These are the activations of a small neural network, seen along a few directions. Each row is one input.
Each table varies a few parts of the input and shows all the possible inputs, shuffled.
A made-up example of a description, with smaller parts first: ring(5) and (point or line(11) or (values(3) and line(4))).
Shared parts are said once, and a part with two or three values counts as separate values.

Other details of the inputs vary at random and push rows far along two fixed directions, the same in every table; ignore that.
These rows show it; all are for the same input, with only those details redrawn:
[ 13 -16  -5  19 -21 -22 -21  -1 -33   0  19]
[ 51 -24  -8  67 -53 -58 -42 -29 -56  24  33]
[-15  -3  20 -27  -6   4  -1  30 -25 -21  20]
[-47 -19 -45 -36  53  36  -2  28  42 -30 -30]
[-51 -12 -24 -51  48  39   4  40  31 -35 -20]
[-41  15  63 -77  -5  29  23  62 -37 -43  32]

Table:
x1: [-38  -9  -7 -40  24  26   3  35   7 -30  -3]
x2: [-25  18  67 -39  -7  24  10  -8 -19  -8  32]
x3: [ 65 -10  -6  70 -67 -67 -41 -18 -37  39  18]
x4: [ 31  18 -70  43  43 -11  24 -82  11  15 -12]
x5: [ 23  -4  33  21 -46 -35  -3   4 -46   3  22]
x6: [ 15  19 -68  -3  43  -7  40 -13  -7 -16 -10]
x7: [ 38  -5 -10  56 -29 -28 -49 -60   0  49  17]
x8: [ 15  12  43 -26 -43 -18 -14  37 -44   4  39]
x9: [  8 -20 -63  40  23  16 -25 -43  66  29 -46]
x10: [-46  14   3 -46  52  46  -2   2  59  -3 -21]
x11: [-30 -24 -55  16  43  28   9  -7  59 -10 -55]
x12: [-32  -8 -42 -40  55  23 -12  39  54 -12 -34]
x13: [  2   3  49 -34 -20 -13  -3  35 -31 -10  37]
x14: [ 20 -24 -67  38   5 -15 -31 -15  38  18 -41]
x15: [ 11   4  47  19 -34  -9 -15 -40 -40  13  39]
x16: [-46 -11 -26 -20  48  41  26  15  61 -19 -50]
x17: [ -9   9  55  -6 -23  16  16  -2 -26  -6  21]
x18: [ -2  -1  27   0 -25 -11   6  19 -30 -16  12]
x19: [ -1  11  34 -17 -22  12  14  22  -3   1  -5]
x20: [  5 -18 -34  37  28  -1 -35 -59  52  27 -14]
x21: [ 38   9 -90  48  30 -32  34 -40   2   0 -29]
x22: [-18  -9 -48   1  42  35 -27 -42  71  17 -36]
x23: [ 62  -8   1  72 -58 -70 -37 -16 -39  37  14]
x24: [ -8   4  47 -36 -23  -4   4  35 -44 -17  36]
x25: [ 37  14 -72  53  35 -11  39 -66  12  14 -24]
x26: [-12  -4 -25   7  25  10   3  12  49   6 -43]
x27: [ 47 -18   3  74 -40 -49 -17 -33 -12  34   3]
x28: [-24  23  92 -47 -22  29  35  22 -32 -17  31]
x29: [-33  26  91 -64  -3  37  36  35  -6 -21  23]
x30: [ 13  18  58  -6 -50 -10  11  26 -31   8  21]
x31: [ 12   7  61 -11 -39 -25   6  29 -38  -8  30]
x32: [ 29   7  29  36 -33 -21 -14 -19 -16  32  13]
x33: [ 37  11 -78  57  28 -22  47 -50   9   8 -33]
x34: [-37   8  -7 -39  39  49  10  17  62  -5 -30]
x35: [ 33  -3  10   6 -42 -26 -28   7 -35  16  25]
The inputs of x5 and x24 match in every part but one. If x18 is changed in the same way as x5 into x24, which row does it become?
Answer: x1
What do these inputs look like to the network?
Answer: line(5) and (point or line(6))
Which other rows agree with x28 in the line(5) part? List them by row number.
Answer: x9, x17, x25, x29, x32, x34

Table:
x36: [ -3  -7 -37  36  15  33  18 -15  13   7 -31]
x37: [ 14  50  36 -31 -16 -21  38  44 -34 -25  10]
x38: [  9  42  34 -38 -15 -21  39  41 -41  -9   2]
x39: [-11 -32 -64  -6  28   5 -26 -33   0 -20  11]
x40: [ -9  13 -33  34  -1  20   8 -21  26  -1 -45]
x41: [  1   1  20  33  10 -15   2 -29  23  -3 -15]
x42: [ -5 -31 -23   0  -2   7 -71  26  64  29 -25]
x43: [ -3 -25  -5  36  43   4   9 -27  30   7 -17]
x44: [ 81  23  22  79 -73 -61 -57 -67 -36  62  37]
x45: [109 -10 -17  80 -71 -93  -6 -32 -81  35  41]
x46: [ -9   5  -5 -46  27  44  -6  -5  43  10  -1]
x47: [-35 -17  52 -46 -33  -4 -38  69 -55 -33  43]
x48: [-18 -39 -32  29 -24  16 -29  34  33   4 -48]
x49: [ 62 -11  42 106 -61 -85 -14 -63 -46  47  43]
x50: [  0  18 -14 -10  16  12 -28 -27  41  36 -25]
x51: [-10 -12  -2  24  28  -9  -1 -33  36  12 -38]
x52: [-17   1 -53  13  37  -2 -32 -29  11 -15 -11]
x53: [-18 -16 -49  10  47   9 -20 -20 -14  -8   9]
x54: [  2 -21 -47  16  -6  31  16 -25  22  -7 -27]
x55: [-22 -22  12 -17  39  22  24  -8  35 -16 -12]
x56: [ 25  -1 -58  16  39 -15  21  14   9   1 -22]
x57: [-28  23  38 -30  -6  -6   6  13 -54 -21  55]
x58: [-43 -28  72 -38  -6  10  -6  68  19 -23  -6]
x59: [-13 -30 -67   2  41   8 -24 -30   1 -13   5]
x60: [-18  -6  15 -49 -10  -3   5 103   1 -30 -14]
x61: [-33  16 -10 -10   7  38  24  -1  19  -2 -49]
x62: [-17  32  53  -9 -39  16  45  18 -33  -6  18]
x63: [-23  10  29 -38 -12  53  48  22 -16 -26   1]
x64: [ 15 -11 -32 -16  11  22 -26 -34  49  21  -1]
x65: [  0 -36  -9   8  22   2   7 -34  38  -8 -10]
x66: [ 14  11 -57  16  27 -32  25  14  26   4 -21]
x67: [ -6  40  60 -34 -18   9   7  10  -3  19  39]
x68: [ 23  17  31 -55 -24 -11  49  44 -45 -33  32]
x69: [-23  24  41 -40  -7  -3  -8   5 -61 -16  32]
x70: [ 11  28  58 -26 -12  21   0   5 -21  23  39]
The inputs of x66 and x62 match in every part but one. If x68 is changed in the same way as x66 into x62, which row does it become?
Answer: x54
What do these inputs look like to the network?
Answer: values(5) and (point or line(6))
Which other rows agree with x58 in the values(5) part? List them by row number.
Answer: x41, x43, x49, x51, x55, x65
Change only the line(6) part in x67. List by row number the other rows that result.
Answer: x44, x46, x50, x64, x70
